A small network was shown many inputs. Here are its activations along a few directions, one row for each input.
Each table varies a few parts of the input and shows all the possible inputs, shuffled.
A made-up example of a description, with smaller parts first: one of 8 places around a ring, together with either a single point or one of 11 places along a line or (one of 3 separate values, together with one of 4 places along a line).
Shared parts are said once, and a part with two or three values counts as separate values.

Other details of the inputs shift rows strongly along three fixed directions, in all tables alike. That doesn't count.

Rows:
r1: +0.29 -2.40 -6.20 -1.67 -1.85 +0.27 +3.24 +2.09 -0.83 +1.83 -3.02
r2: -0.40 +6.52 +3.05 -1.73 -0.71 +2.31 +1.66 -4.93 -0.57 -1.01 +0.72
r3: -0.21 -0.78 +5.73 +0.64 +0.06 -1.01 -1.66 +1.72 +2.93 -2.15 +0.27
r4: -0.22 +0.53 +4.04 +1.78 +0.34 -1.94 -3.16 +3.51 +1.59 -3.25 -1.27
r5: -0.45 -1.49 +2.83 +0.54 -0.74 -0.93 -0.40 +2.76 +2.13 -0.69 -1.78
r6: +0.17 -1.03 +1.80 -0.38 -1.09 -0.58 +0.47 +2.79 +2.15 -1.47 -2.42
r7: +0.22 +5.24 -1.02 -2.29 -1.04 +1.89 +3.18 -4.19 -0.82 -0.52 -0.02
r8: +0.88 +8.36 +1.52 -1.86 +0.29 +3.06 +0.67 -4.43 -2.08 -2.96 -1.03
r9: +1.97 -1.56 -7.47 -1.82 -1.93 +1.91 +1.09 +2.85 -3.14 +0.00 -4.00
r10: +0.66 +1.77 -0.92 -1.58 -1.51 +0.50 +3.05 +1.12 +1.08 -2.15 -2.54
r11: -0.51 -1.18 -2.17 +1.56 +1.96 -0.07 -2.41 -1.74 -2.28 +2.86 +1.63
r12: -0.29 -2.92 +1.99 +1.35 +0.52 -1.60 -0.54 +2.62 +2.47 -0.38 +0.62
r13: -1.13 -0.02 +2.82 +1.22 +1.36 -0.67 -1.18 -2.84 +0.95 +1.22 +3.82
r14: -0.42 -1.96 +0.13 +2.33 +0.57 -2.64 -2.47 +4.02 +0.63 -0.58 -1.28
r15: +0.65 -1.31 -1.51 -1.59 -1.64 -0.01 +2.01 +2.55 +0.74 -0.97 -2.74
r16: +0.36 -2.82 -7.68 -0.90 -0.28 +0.04 +3.48 -0.31 -1.90 +3.73 +0.47
r17: -0.19 +5.95 +3.74 +0.62 +1.96 +1.54 -2.20 -5.17 -1.30 -1.06 +2.01
r18: +0.69 -1.34 +0.05 +1.45 +0.44 +0.30 -2.90 +0.83 -1.03 -0.16 -0.04
r19: -0.08 +6.76 -1.73 -0.56 +0.02 +0.89 +0.95 -3.79 -2.31 -0.99 -0.07
r20: -1.30 -4.39 +0.88 +2.45 +2.67 -1.60 -2.16 -2.50 -0.09 +4.30 +6.12
r21: -0.60 -1.95 +0.62 +0.00 -0.18 -0.31 -0.34 +0.33 +0.45 +1.11 +0.56
r22: -1.27 -3.70 -0.82 +2.52 +3.03 -0.56 -4.82 -2.11 -2.31 +4.45 +4.19
r23: -0.68 -3.89 -7.59 -0.50 -0.28 -0.12 +1.99 -1.03 -2.21 +5.23 +1.11
r24: +1.25 -1.29 +0.60 +1.12 -0.52 +0.05 -2.07 +3.89 +0.13 -2.49 -2.88
r25: +2.54 +1.64 -0.51 -1.69 -2.22 +1.65 +0.50 +4.47 -0.30 -5.09 -5.94
r26: -1.11 -3.41 -0.96 +1.24 +1.68 -0.84 -0.80 -2.00 -0.50 +3.69 +4.46
r27: +0.23 +4.52 -1.60 -2.39 -0.88 +2.07 +3.27 -3.93 -1.21 -0.50 +0.62
r28: +0.52 -2.01 +2.31 +0.06 -0.33 -1.02 +0.04 +3.18 +2.43 -1.87 -0.64
r29: -2.20 -2.64 -0.19 +3.54 +2.98 -2.26 -4.75 -2.18 -1.89 +4.28 +5.21
r30: -0.55 +4.31 +0.72 -1.64 -0.57 +1.87 +1.69 -4.32 -1.07 +0.63 +0.70
r31: +0.26 -2.38 +1.49 +0.46 -0.04 -1.24 +0.20 +2.84 +2.37 -1.05 -0.43
r32: +0.69 +0.27 +4.80 +0.61 +0.19 -1.02 +0.16 +2.00 +3.14 -3.01 -0.25
r33: +1.60 -2.09 -7.56 -2.69 -1.78 +0.65 +4.61 +2.07 -1.39 +1.08 -2.51
r34: -1.06 +2.62 +1.36 -0.52 +0.48 +1.07 +0.44 -4.74 -0.84 +1.41 +2.61
r35: +0.00 -1.33 +1.70 -0.45 -1.25 -0.55 +0.31 +2.93 +1.85 -0.83 -2.64
r36: -0.29 -0.58 +5.78 +0.76 +0.27 -1.13 -1.17 +1.61 +3.04 -2.64 +0.38
Description of these inputs: one of 4 places along a line, together with either one of 3 separate values or one of 6 places along a line.
The inputs of r17 and r22 match in every part but the place on the line of 4. If r19 is changed in the same way as r17 into r22, which row does it become? -> r4
Change only the place on the line of 4 in r5. List by row number the other rows that result. -> r2, r30, r35
Change only the choice among 3 separate values in r25. List by row number the other rows that result. -> r8, r29

Rows:
r37: +0.88 +2.50 -1.16 -0.62 +0.66 +1.66 +1.40 -3.32 -1.38 -0.17 +1.78
r38: -1.75 -4.72 -2.14 +3.10 +2.68 -2.89 -2.52 -0.73 -0.63 +4.91 +4.27
r39: +0.57 +2.19 +1.05 +0.49 +1.77 +1.06 +0.05 -4.09 -0.64 +0.39 +3.49
r40: +0.96 +0.87 -0.36 -2.72 -2.97 +0.93 +3.85 +3.39 +1.86 -2.33 -5.01
r41: +0.53 +2.59 +0.26 -0.08 +0.58 +1.37 +0.35 -3.71 -1.21 -0.16 +2.60
r42: +0.47 +4.06 -6.10 -2.09 -1.36 +0.73 +4.10 -1.44 -2.18 -0.01 -2.16
r43: -0.32 -2.74 -2.70 +0.47 -1.08 -2.05 -0.17 +4.39 +0.15 -0.06 -2.13
r44: -1.20 -1.66 +0.87 +1.87 +0.70 -2.14 -1.88 +1.87 +0.70 +0.36 +0.93
r45: +0.15 -3.01 -1.93 -1.29 -1.07 -0.32 +2.04 +1.58 +0.38 +1.16 -1.60
r46: +0.35 +2.12 +2.85 +0.58 +0.37 -1.53 +0.38 +2.43 +2.65 -3.26 -1.96
r47: -0.62 -0.20 +7.34 +0.48 -0.40 -0.68 -1.38 +1.52 +3.99 -2.76 -0.14
r48: +0.36 +2.94 -0.79 -0.84 -0.32 +1.98 +0.55 -3.06 -1.81 -0.55 +1.82
r49: -0.43 -4.71 -6.38 +0.66 -0.60 +0.29 -1.34 +1.60 -2.76 +3.77 -1.76
r50: -0.12 -2.56 +3.51 +1.68 +2.56 -0.54 -4.76 +1.69 +0.21 -0.11 -0.18
r51: +0.28 +2.63 +0.40 -0.24 +0.31 +1.57 +0.08 -3.37 -1.50 -0.26 +2.66
r52: +0.53 +0.97 +2.26 -1.84 -1.49 +0.42 +2.84 +2.07 +2.04 -2.05 -3.43
r53: -0.27 -3.14 -0.56 -0.77 -0.93 -0.44 +0.45 +1.10 +1.16 +0.90 -0.06
r54: -0.39 +1.87 +3.58 +1.17 +0.59 +0.59 -4.04 -1.92 -1.05 +0.22 +0.88
Describe the family of inputs behind these rows. -> either one of 3 separate values or one of 5 places around a ring or (one of 2 separate values, together with one of 5 places along a line)
Change only the choice among 2 separate values in r38. List by row number the other rows that result. -> r37
List by row number the other inputs of the same sort as r50. -> r49, r54
Change only the place on the line of 5 in r44. List by row number the other rows that result. -> r38, r42, r43, r46

Rows:
r55: +0.25 +6.66 +4.88 -1.28 -1.13 +0.68 +3.31 -1.84 +2.67 -4.75 +0.03
r56: -0.09 -3.50 -5.40 +2.08 +0.73 -2.24 -2.09 +3.35 -1.89 +1.44 -0.33
r57: +1.45 +2.08 -2.87 -2.90 -1.78 +2.58 +3.40 -1.09 -1.15 -0.93 -1.71
r58: -0.48 +0.19 +6.68 +1.68 +0.98 -2.23 -1.35 +2.46 +3.80 -3.19 +0.33
r59: -1.03 -2.91 -1.12 +2.15 +2.08 -2.42 -1.24 +0.41 +0.16 +2.65 +2.12
r60: -0.96 -2.97 +2.39 +2.89 +3.20 -0.52 -4.48 -2.50 -0.82 +3.37 +4.46
r61: -0.05 -1.57 -1.96 -0.54 -0.75 -0.05 +0.32 +1.60 -0.19 +0.88 -2.19
r62: -0.86 -5.75 +1.35 +1.45 +0.25 -1.92 -2.46 +3.86 +1.62 +1.50 -0.63
r63: +0.31 +7.13 +4.89 -1.14 -0.58 +1.52 +0.64 -1.76 +0.89 -3.96 -2.50
r64: -1.41 +1.16 -3.71 +0.80 +2.10 -0.22 +0.67 -5.67 -2.41 +4.49 +4.84
r65: -2.04 -2.25 +7.94 +2.77 +1.57 -1.71 -4.26 -0.98 +2.73 +0.94 +4.26
r66: -0.62 +3.98 +0.33 -1.37 -0.52 +1.61 +1.33 -4.49 -1.10 +0.66 +1.28
r67: +2.11 -0.75 +0.46 +0.54 -0.88 +0.03 -2.68 +5.94 -0.22 -4.38 -4.79
r68: +0.99 +1.53 -3.65 -0.76 -1.79 +0.61 -0.47 +3.14 -2.10 -2.14 -4.77
r69: -0.52 +1.53 +1.79 -0.10 +0.83 +1.87 -0.10 -5.63 -0.90 +1.71 +4.62
r70: -0.14 -3.43 -6.12 -1.94 -2.30 +0.54 +3.08 +1.10 -1.06 +3.01 -1.52
r71: +1.25 +2.43 -1.38 -1.62 -0.38 +2.09 +1.23 -1.14 -1.17 -1.05 -1.79
r72: +0.28 +1.83 -1.23 -0.99 +0.65 +2.13 +0.63 -3.99 -2.12 +1.49 +1.61
r73: +0.65 -1.48 +1.47 -0.29 -1.32 -1.91 +1.79 +5.11 +3.40 -3.00 -2.55
r74: -0.15 -3.00 -0.19 +0.57 -0.08 -2.17 +0.64 +2.94 +1.80 -0.10 -0.01
r75: +1.07 -0.92 -4.55 -2.01 -0.88 +1.74 +2.07 -0.81 -1.93 +1.35 -0.75
The inputs of r60 and r63 match in every part but one. If r57 is changed in the same way as r60 into r63, which row does it become? -> r65
Describe the family of inputs behind these rows. -> one of 3 separate values, together with either a single point or one of 6 places along a line
Change only the choice among 3 separate values in r66. List by row number the other rows that result. -> r74, r75
